Each row below holds a small network's activations on one input, seen along a few directions.
Each table varies a few parts of the input and shows all the possible inputs, shuffled.
A made-up example of a description, with smaller parts first: ring(5) and (point or (values(2) and line(4)) or line(9)).
Shared parts are said once, and a part with two or three values counts as separate values.
In the rows, 128 means zero.

Other details of the inputs vary at random and push rows far along two fixed directions, the same in every table; ignore that.

Table:
R1: 113 135 129 112 152 155 147 123 110 130 126 142 117
R2: 97 128 124 113 189 155 149 132 102 123 148 151 124
R3: 117 135 128 105 182 143 152 111 99 130 132 139 130
R4: 126 151 152 119 96 127 145 110 97 126 116 122 112
R5: 158 120 119 169 72 102 102 139 164 122 111 117 135
R6: 141 80 64 95 206 123 107 170 218 152 167 142 147
R7: 146 114 130 142 114 113 108 140 144 141 144 118 142
R8: 101 126 125 124 167 149 147 127 112 128 109 156 116
R9: 177 122 124 155 68 94 111 137 170 136 141 96 135
R10: 125 146 140 127 101 137 137 108 99 107 118 124 125
R11: 129 153 153 115 101 129 134 110 93 129 105 122 118
R12: 116 131 143 110 145 146 140 109 105 140 123 140 126
R13: 104 136 133 106 186 140 148 125 90 133 139 143 127
R14: 120 148 152 125 100 118 141 117 89 115 129 121 118
R15: 110 142 149 143 97 121 127 122 96 102 100 137 116
R16: 155 117 118 161 70 110 93 148 174 138 118 104 124
R17: 137 137 134 125 67 109 113 131 160 107 119 96 145
R18: 103 143 147 137 103 127 121 119 95 103 112 127 114
R19: 133 100 90 145 176 133 118 145 176 143 150 135 138
R20: 151 97 106 133 168 128 121 137 168 153 155 129 149
Each input here is: values(2) or (values(3) and line(6)).
Q: What sort of input is R1?
A: values(3) and line(6)
Q: Which other rows does R14 become when the line(6) part takes its other values? List them by row number.
A: R2, R7, R13, R15, R18
Q: Which other rows does R4 become when the line(6) part takes its other values? List them by row number.
A: R1, R8, R11, R12, R16

Table:
R21: 102 116 114 97 219 161 156 123 123 144 152 153 132
R22: 139 123 121 126 123 119 119 142 142 132 143 122 129
R23: 138 146 147 139 75 123 127 118 108 121 109 116 117
R24: 119 116 114 151 121 128 115 145 157 113 120 135 131
R25: 137 143 148 133 78 125 123 114 112 124 108 112 125
R26: 140 124 124 140 127 116 126 134 142 132 143 119 137
R27: 120 123 123 108 157 135 128 131 129 133 144 132 134
R28: 140 126 123 130 124 118 127 140 146 134 141 120 129
R29: 145 121 123 151 127 127 123 133 140 138 134 124 132
R30: 130 149 155 134 69 112 119 112 91 103 113 111 128
R31: 142 122 122 134 122 124 127 135 145 137 140 123 127
R32: 126 122 115 120 156 140 135 126 136 135 124 138 130
R33: 140 119 117 125 123 124 123 128 152 130 129 124 135
R34: 68 157 150 119 124 149 143 101 58 86 87 147 102
R35: 138 119 120 132 125 120 118 135 149 136 121 131 129
R36: 93 136 141 103 177 153 152 112 84 132 122 151 119
R37: 142 120 123 144 126 122 125 129 141 134 142 122 135
R38: 140 120 126 141 124 120 121 144 141 143 132 130 122
R39: 139 123 118 122 125 118 123 133 152 128 130 120 136
R40: 115 149 149 109 113 130 138 110 96 116 118 121 126
R41: 122 122 116 108 154 131 128 129 134 125 133 134 134
R42: 140 117 127 152 128 119 119 138 136 139 133 129 129
Q: What do these inputs look like to the network?
A: values(2) or (line(4) and line(5))
Q: What sort of input is R36?
A: line(4) and line(5)

Table:
R43: 142 126 132 141 122 115 125 130 129 132 142 116 135
R44: 137 128 133 127 98 109 108 138 139 127 129 113 131
R45: 154 118 119 146 127 112 120 137 154 140 148 116 140
R46: 111 125 119 99 168 138 133 128 126 130 133 138 131
R47: 131 121 116 115 150 131 134 131 142 131 133 135 131
R48: 62 159 150 104 146 162 161 89 48 83 93 153 111
R49: 75 151 143 108 146 160 158 92 72 89 96 148 115
R50: 136 114 111 126 172 139 132 139 143 151 151 137 128
R51: 131 121 117 118 166 144 140 127 133 144 138 137 130
R52: 110 145 144 106 114 128 129 115 97 112 114 126 122
R53: 165 115 116 146 114 109 115 137 170 142 143 110 147
R54: 129 134 134 125 132 126 138 114 115 126 131 125 135
R55: 135 112 113 129 173 138 132 142 143 152 154 135 128
R56: 152 121 126 145 97 108 113 151 160 143 140 112 128
R57: 137 111 120 159 124 118 110 152 154 139 125 133 127
R58: 134 107 107 115 189 143 139 135 157 151 154 138 145
R59: 154 120 125 160 72 112 102 136 162 131 103 116 125
R60: 160 106 113 142 127 115 109 148 174 150 156 116 143
R61: 121 131 134 113 144 138 138 115 114 131 134 131 134
R62: 128 126 135 125 138 130 131 127 120 135 143 125 133
R63: 127 116 113 123 172 136 137 144 148 148 149 138 126
R64: 81 115 101 118 228 162 150 136 122 120 145 167 126
R65: 122 123 118 116 163 138 141 135 139 143 140 138 127
R66: 130 129 126 122 125 123 127 131 126 124 131 130 125
R67: 122 160 166 159 11 104 107 114 89 78 86 103 118
R68: 168 120 128 174 37 96 85 144 170 131 104 105 127
R69: 155 126 127 139 94 118 116 131 143 138 129 113 128
R70: 110 140 135 106 137 136 143 114 98 116 119 138 121
R71: 112 161 160 103 74 126 131 96 77 97 89 116 121
R72: 144 119 117 129 134 126 128 140 162 144 137 124 132
R73: 104 152 155 138 93 133 130 108 77 106 87 137 108
R74: 117 143 144 118 110 124 134 120 95 112 119 129 119
Q: The inputs of R60 and R58 match in every part but one. If R52 is changed in the same way as R60 into R58, which row does it become?
A: R71
Q: What do these inputs look like to the network?
A: line(4) and (values(2) or line(6))
Q: Which other rows does R64 become when the line(4) part takes its other values? List them by row number.
A: R48, R49, R67
Q: Which other rows does R73 become when the values(2) part takes its other values? List them by row number.
A: R64
Q: Which other rows does R48 become when the values(2) part takes its other values? List them by row number.
A: R68
Q: Which other rows does R62 become when the line(6) part takes its other values? List them by row number.
A: R43, R44, R55, R56, R74
